A small network was shown many inputs. Here are its activations along a few directions, one row for each input.
Each table varies a few parts of the input and shows all the possible inputs, shuffled.
Descriptions start from the smaller parts, as in this example, which fits no table here: one of 6 places along a line, together with either a single point or one of 9 places around a ring or (one of 2 separate values, together with one of 8 places around a ring).
Shared parts are said once, and a part with two or three values counts as separate values.
(in the rows, 128 means zero)

Other details of the inputs vary at random and push rows far along two fixed directions, the same in every table; ignore that.

Rows:
r1: [136 185 118 117 138 114  95 144 123 130 121]
r2: [112 146 147 126 103 169 132  91 194 136 138]
r3: [139 118 109 123 193  52 107 149  94 126  90]
r4: [140 109 145 138 146 125 134 141 103 129 128]
r5: [109 152 114 118 121 114 105 143 130 127 106]
r6: [116 178 106 111 130 111 102 181  97 114 125]
r7: [166 151  94 121 131 128  97 162  93 114 146]
r8: [148 119 160 109 119 155 155 117 173 112 160]
r9: [122 111 159 145 105 140 188  88 128 115 166]
r10: [143 159 114 130 129 126  93 135 119 150 130]
r11: [120  93 137 149 160 111 131  90 132 175  96]
r12: [142 173 143 125  98 180 115 155 118 117 175]
r13: [128 107  82 109 169  58 108 167  81 111  87]
r14: [119 166 130  99  94 170 136 176 115  84 159]
r15: [163  84 118 134 151 106 113 106 138 136 127]
r16: [ 98  69 131 124 122 113 137 104 168 131  98]
r17: [137 101  88 141 109  92 137  67 155 120 150]
r18: [122  53 114 131 115 117 138 117 133 141 106]
r19: [136  93  77 128 163  71 101 165  64 127  92]
r20: [127 153 128 121  85 183 129 176  99 100 169]
r21: [ 94 169 151 143  89 151 170 137  80 105 163]
r22: [150 176 124 149 145  95 133 115  83 114 150]
r23: [112  24  78 131  84  96 157  32 186 123 128]
r24: [148 178 132  97 106 172 133 162 125  88 172]
r25: [110 126 127 114 132 104 131 159 111 115 110]
r26: [163  35  97 131 167  73 121 115 115 130  99]
r27: [116 162 139 128  84 181 123 168 106 114 160]
r28: [ 99 178  79 130 171  79  76 138 100 147  61]
r29: [ 99 113 186 134 116 172 182  95 196 139 137]
r30: [ 98 155 122 146 114 150 108 128 121 161 116]
r31: [124 164 154 129 163 105 127 156 105 128 110]
r32: [117  85  92 145 158  75 102 125 104 153  65]
r33: [132  68 163 102 115 159 184 118 173  94 157]
r34: [157 173 157 103 129 168 152 162 121  89 171]
r35: [164 160 155 124 123 180 142 163 105 101 179]
r36: [129 127 116 145 125 137  99  87 155 165 114]
r37: [145 109 130 123 157  95 115  99 161 136 112]
r38: [133 150 152 149 156 120 121 152  86 143 113]
r39: [ 90 113 157 149  97 177 161 112 150 159 121]
r40: [120 126 177 129 113 176 164  81 208 139 150]
r41: [118 161 111 140 118 129  93 155  95 141 111]
r42: [ 80 125 159 132 104 163 167 116 174 138 115]
r43: [152 155 153 142 144 135 106 130 111 141 135]
r44: [140  34 128 140 136 120 138  30 212 182 107]
r45: [147 174 107 106 137 113 101 154 116 119 133]
Description of these inputs: one of 5 places around a ring, together with either a single point or (one of 2 separate values, together with one of 4 places along a line).
- The inputs of r17 and r22 match in every part but the place on the ring of 5. If r1 is changed in the same way as r17 into r22, which row does it become? => r37
- Which other rows does r13 become when the choice among 2 separate values takes its other values? List them by row number. => r19
- Which other rows does r3 become when the choice among 2 separate values takes its other values? List them by row number. => r4

Rows:
r46: [139 136 125 106  91 167 133 152 134 100 163]
r47: [131 115 100 136 165  80  92  88 151 158  91]
r48: [122 190 133 138 121 142 112 145  97 130 142]
r49: [100 168 148 133  99 177 124 126 151 145 137]
r50: [119 128 115 143 151  90 120 133  91 137 101]
r51: [169 142  88 113 162  84  95 149  94 108 127]
r52: [129 145 122 135 172  85 112 142  92 133  99]
r53: [131 131 106 135 155  81 116 152  74 125 106]
r54: [136 108 131 121 113 135 153 147 104 100 148]
r55: [146 241 172 141 152 163 108 169  85 129 159]
r56: [123 131 102 125 152  87 108 162  87 128  95]
r57: [148  87 127 140 186  79 118 100 133 151  93]
r58: [137 102 182 106  77 203 199 132 167  87 190]
r59: [149  69 112 115 118 119 134  83 186 128 133]
r60: [130 154 129 114 123 138 134 189  82  99 139]
r61: [132  61 134 121  72 166 163  74 199 123 161]
r62: [132 195 141 130 135 142 110 147 109 124 143]
r63: [ 91 155 182 147  94 186 168 126 134 136 150]
r64: [129 217 165 126 138 150 136 199  64 102 154]
r65: [145 141 142 115  79 183 152 141 130  94 185]
r66: [108  79 146 139  80 173 158  56 208 150 145]
r67: [137  90  74 118 140  80  93 115 139 139  97]
r68: [ 95  63 130 135 117 131 146  85 181 157  97]
r69: [118  98 109 123 111 129 117  99 169 143 115]
r70: [114  83  97 131 150  80 114 118 129 148  77]
r71: [119  98 116 141 172  78 116  99 137 155  82]
- The inputs of r60 and r46 match in every part but one. If r50 is changed in the same way as r60 into r46, which row does it become? => r48
- What do these inputs look like to the network? => one of 2 separate values, together with either a single point or (one of 3 separate values, together with one of 4 places along a line)
- Which other rows does r55 become when the choice among 2 separate values takes its other values? List them by row number. => r57
- Start at r65 and move only the place on the line of 4, one step at a time. The first step leads to r61. Which rows follow, in order? => r48, r66

Rows:
r72: [134  71 127 117  79 157 155  96 177 114 153]
r73: [133  93 129 118  93 147 150 120 147 111 150]
r74: [130 126  82 133 152  79  90 118 114 146  99]
r75: [135  77 125 117 126 127 149 117 153 117 124]
r76: [128 130 100 140 170  86  84 115 125 158  85]
r77: [129 163  97 136 170  73  98 170  52 129  94]
r78: [120 184 175 122 110 180 155 176 103 108 160]
r79: [107 194 184 136 115 183 145 164 115 126 153]
r80: [146  74  74 122 127  88 103  99 145 136 113]
r81: [135  83 123 117 124 126 141 112 159 120 127]
r82: [120  84 120 127 114 122 143 104 153 130 124]
r83: [149  53 135 134 138 112 159  73 168 133 134]
r84: [131 100 100 127 113 122 121 103 152 133 127]
r85: [125 168 128 129 161 103 107 158  90 131 108]
r86: [128 120  88 131 155  73  99 123 108 139  95]
r87: [113 213 143 137 129 142 115 171  75 125 133]
r88: [149 128  96 116 172  77 103 162  78 116 106]
r89: [150  96 132 135 140 115 137  81 158 134 134]
r90: [ 98 184 178 144 104 181 155 163 101 126 153]
r91: [143  81 158 132 116 152 168  77 176 126 159]
r92: [144 103 118 113 131 118 125 133 130 113 132]
r93: [103 179 148 142 131 143 126 155  92 136 129]
r94: [117 126 116 132 123 125 116 107 140 144 119]
r95: [137 105 100 123 156  85 106 116 133 138  99]
r96: [146 153  86 123 168  82  82 144  99 135 105]
r97: [150 195 148 142 141 143 115 136 103 127 153]
r98: [108 128 139 139 107 158 129 101 154 148 130]
r99: [104 119 147 138 105 154 142 103 155 142 131]
r100: [124 100 133 125 105 145 156 126 134 113 138]
r101: [138 189 158 114 102 179 134 176 108  99 171]
r102: [133 124 101 129 168  76  96 123 119 143  86]
r103: [144  54  85 122 136  83 126 111 129 123 105]
r104: [122 114 145 124 105 163 140  99 181 138 138]
r105: [129 219 138 128 137 146 103 177  89 123 142]
r106: [123  73 151 116  96 160 167  96 190 123 145]
r107: [138 159 117 121 148 114 107 154 104 118 123]
r108: [117 160 122 137 149 102 116 158  75 132 106]
r109: [107 186 186 137 116 182 154 169 110 124 152]
r110: [143 147 131 113 107 156 123 142 137 115 157]
r111: [126 124 106 139 171  79  93 121 121 152  83]
r112: [126  87 132 126 136 115 142 114 147 134 109]
r113: [104 121 169 127  79 187 172 115 159 125 160]
r114: [123 107 130 125 102 144 148 122 142 115 142]
r115: [124 137 131 126 105 149 137 132 130 115 145]
- The inputs of r109 and r111 match in every part but one. If r88 is changed in the same way as r109 into r111, which row does it become? => r101
- The inputs of r112 and r102 match in every part but one. If r90 is changed in the same way as r112 into r102, which row does it become? => r99
- What do these inputs look like to the network? => one of 4 places along a line, together with either a single point or (one of 2 separate values, together with one of 5 places along a line)
- List by row number the other rows that have the place on the line of 4 in common with r114. => r73, r79, r81, r82, r85, r91, r92, r93, r106, r113
- Which other rows does r96 become when the place on the line of 5 takes its other values? List them by row number. => r76, r104, r105, r110
